Each row below holds a small network's activations on one input, seen along a few directions.
Each table varies a few parts of the input and shows all the possible inputs, shuffled.
A made-up example of a description, with smaller parts first: one of 3 separate values, together with either a single point or one of 11 places along a line or (one of 4 places along a line, together with one of 5 places around a ring).
Shared parts are said once, and a part with two or three values counts as separate values.

A family of inputs:
r1: [29,9,53,-35,25,23,49,1,-26,12,43,14,-38]
r2: [-8,34,29,7,34,20,17,32,16,17,50,-17,-39]
r3: [50,42,16,8,34,1,5,28,-32,11,23,-52,4]
r4: [59,54,13,8,30,-11,-3,25,-37,5,40,-43,-13]
r5: [-23,-60,-12,-1,-43,-34,-14,-14,34,-20,-46,17,5]
r6: [-66,-39,-15,8,-35,-18,-28,-10,51,-4,-17,3,32]
r7: [24,14,53,-3,7,6,39,30,1,-9,30,-16,-54]
r8: [-58,-28,-46,5,-19,-2,-34,-27,37,-5,-33,26,7]
r9: [-3,-23,-27,15,-29,-34,-41,-22,8,-19,-45,-29,77]
r10: [-61,-13,-50,-1,-32,5,-17,-13,37,2,-38,26,17]
r11: [-28,-29,-31,-10,-62,-16,7,-19,25,-17,-64,23,0]
r12: [0,22,36,-24,43,53,23,15,3,34,55,10,-22]
r13: [-57,-42,-26,10,-18,-15,-35,-16,49,-4,-23,18,18]
r14: [-26,-41,-28,-6,-47,-19,-13,-27,19,-27,-55,23,-10]
r15: [-33,-59,-3,1,-61,-36,-4,-5,38,-23,-42,3,16]
r16: [62,40,20,-19,55,20,22,-11,-50,25,40,-10,24]
r17: [41,16,46,-33,27,20,39,-9,-32,28,32,40,-47]
r18: [-66,-29,-31,28,-5,-3,-24,13,21,-13,-15,21,10]
r19: [20,10,48,-16,10,29,51,30,-18,-4,46,-8,-43]
r20: [14,26,23,-26,47,39,18,8,-1,52,47,35,-32]
r21: [-2,-9,-36,32,-5,-24,-33,-8,-31,-31,-47,-21,52]
r22: [11,42,24,5,29,18,3,41,17,15,61,-6,-57]
r23: [51,41,12,-4,40,13,25,9,-60,14,49,-37,18]
r24: [2,4,-57,14,-39,-16,-27,-34,-4,-11,-67,-5,60]
r25: [32,28,40,2,8,-9,26,34,-11,-6,45,-7,-67]
r26: [-33,-49,-11,20,-38,-23,-1,8,6,-36,-41,17,-8]
r27: [7,-25,-36,17,-14,-33,-47,-30,2,-18,-52,-14,63]
r28: [7,-14,-55,17,-19,-26,-42,-44,-4,-14,-61,-5,49]
r29: [-13,30,30,0,29,49,29,27,-5,18,67,-8,-30]
r30: [68,50,20,-19,51,23,8,-12,-54,29,20,3,6]
Describe the family of inputs behind these rows.
Answer: one of 3 separate values, together with either a single point or one of 4 places along a line or one of 5 places along a line
The inputs of r8 and r14 match in every part but the choice among 3 separate values. If r2 is changed in the same way as r8 into r14, which row does it become?
Answer: r7
Change only the choice among 3 separate values in r9. List by row number the other rows that result.
Answer: r6, r15

A family of inputs:
r31: [19,29,24,-8,25,21,27,14,-18,7,28,-9,-13]
r32: [38,23,38,-10,9,-2,22,13,-20,16,36,-11,-14]
r33: [30,24,28,-11,34,18,9,8,-11,16,35,1,-26]
r34: [-3,-18,-51,-3,-23,-23,-29,-43,2,-1,-56,6,48]
r35: [32,20,29,-10,18,11,27,18,-26,7,31,-16,-16]
r36: [16,38,21,5,28,27,26,13,-15,13,28,-2,-15]
r37: [9,29,14,-3,29,24,21,12,-18,14,36,0,-19]
r38: [-4,-22,-31,22,-29,-42,-27,-17,-9,-35,-57,-28,36]
r39: [-84,-45,-34,11,-67,-13,-23,2,84,-18,-33,16,-14]
r40: [10,16,16,-8,32,21,14,15,-20,18,34,1,-24]
r41: [13,19,21,-9,33,14,4,14,-16,25,38,-2,-29]
r42: [-17,-31,-37,30,-18,-35,-40,-9,11,-26,-34,-16,55]
r43: [10,-18,-48,5,-30,-31,-34,-15,-10,-26,-73,2,34]
r44: [42,24,36,-11,24,15,20,6,-9,8,38,-3,-21]
r45: [-27,-23,-38,7,-17,-10,-38,-34,10,0,-35,-1,73]
r46: [-84,-65,12,-7,-48,6,22,4,67,-19,-16,61,-54]
Describe the family of inputs behind these rows.
Answer: either one of 2 separate values or one of 5 places around a ring or one of 9 places around a ring
Which other rows belong to the same alternative as r44? List them by row number.
Answer: r31, r32, r33, r35, r36, r37, r40, r41

A family of inputs:
r47: [-53,-57,20,19,-35,-12,-1,-10,49,-3,-5,20,4]
r48: [-32,0,-40,35,0,-20,-41,-6,14,-18,-5,-17,55]
r49: [-7,3,29,-9,25,14,10,38,12,19,49,8,-65]
r50: [54,41,22,-10,0,-15,28,25,-23,4,28,-41,-21]
r51: [-54,-27,-31,21,-41,8,-9,28,42,-18,-26,24,-29]
r52: [26,19,9,-1,57,26,2,8,-37,34,39,-5,17]
r53: [9,-45,10,4,-26,-38,-6,-16,4,-24,-43,-28,38]
r54: [45,38,5,-10,44,34,-10,-10,3,33,12,6,17]
r55: [-25,-10,-67,7,1,-19,-25,-44,-3,18,-51,23,34]
r56: [-22,8,53,-11,24,21,35,35,-5,8,38,32,-36]
r57: [-21,11,48,-15,22,42,60,-1,-1,8,39,13,-41]
r58: [5,3,28,-12,14,34,25,10,39,14,20,29,-58]
r59: [55,10,31,-8,28,3,23,17,-52,-12,19,-12,-15]
r60: [-24,-18,-9,7,-3,-14,-29,-18,13,2,-18,-2,79]
r61: [24,56,-1,-7,32,18,0,13,-11,39,43,-35,5]
r62: [10,-32,-17,-25,-45,-30,-17,-31,-10,-28,-48,2,24]
r63: [-13,31,27,-19,9,9,40,48,32,20,45,-4,-51]
r64: [73,23,28,-7,4,6,14,-15,-17,-6,-3,-2,-18]
r65: [48,23,35,-10,11,20,47,-15,-55,-17,25,-17,-9]
r66: [-62,-30,-2,31,-24,-14,-13,19,50,-33,2,6,-4]
r67: [-43,-51,-12,-17,-52,1,-4,-15,42,4,-13,45,-11]
r68: [27,34,3,-3,51,18,-26,15,-29,31,44,-17,-4]
r69: [52,26,34,1,17,-13,-4,21,-42,-3,28,-24,-31]
r70: [-30,7,-61,28,-13,1,-36,-6,0,1,-38,-6,34]
r71: [6,-15,-35,-9,-34,-42,-15,-26,-12,-28,-73,18,9]
r72: [-16,-15,-42,-26,-12,-5,-32,-26,7,15,-28,13,62]
r73: [-4,-14,-9,24,-27,-37,-24,0,2,-56,-29,-39,25]
r74: [5,-11,-39,36,-49,-26,-13,0,-9,-29,-51,-18,6]
r75: [-51,-39,-33,-8,-30,-10,-5,-14,39,1,-44,44,-34]
r76: [18,29,12,-5,47,44,24,-23,-42,25,41,-14,17]
The inputs of r74 and r70 match in every part but one. If r59 is changed in the same way as r74 into r70, which row does it become?
Answer: r52
Describe the family of inputs behind these rows.
Answer: one of 3 separate values, together with either a single point or one of 4 places along a line or one of 5 places around a ring
Change only the choice among 3 separate values in r58. List by row number the other rows that result.
Answer: r54, r64
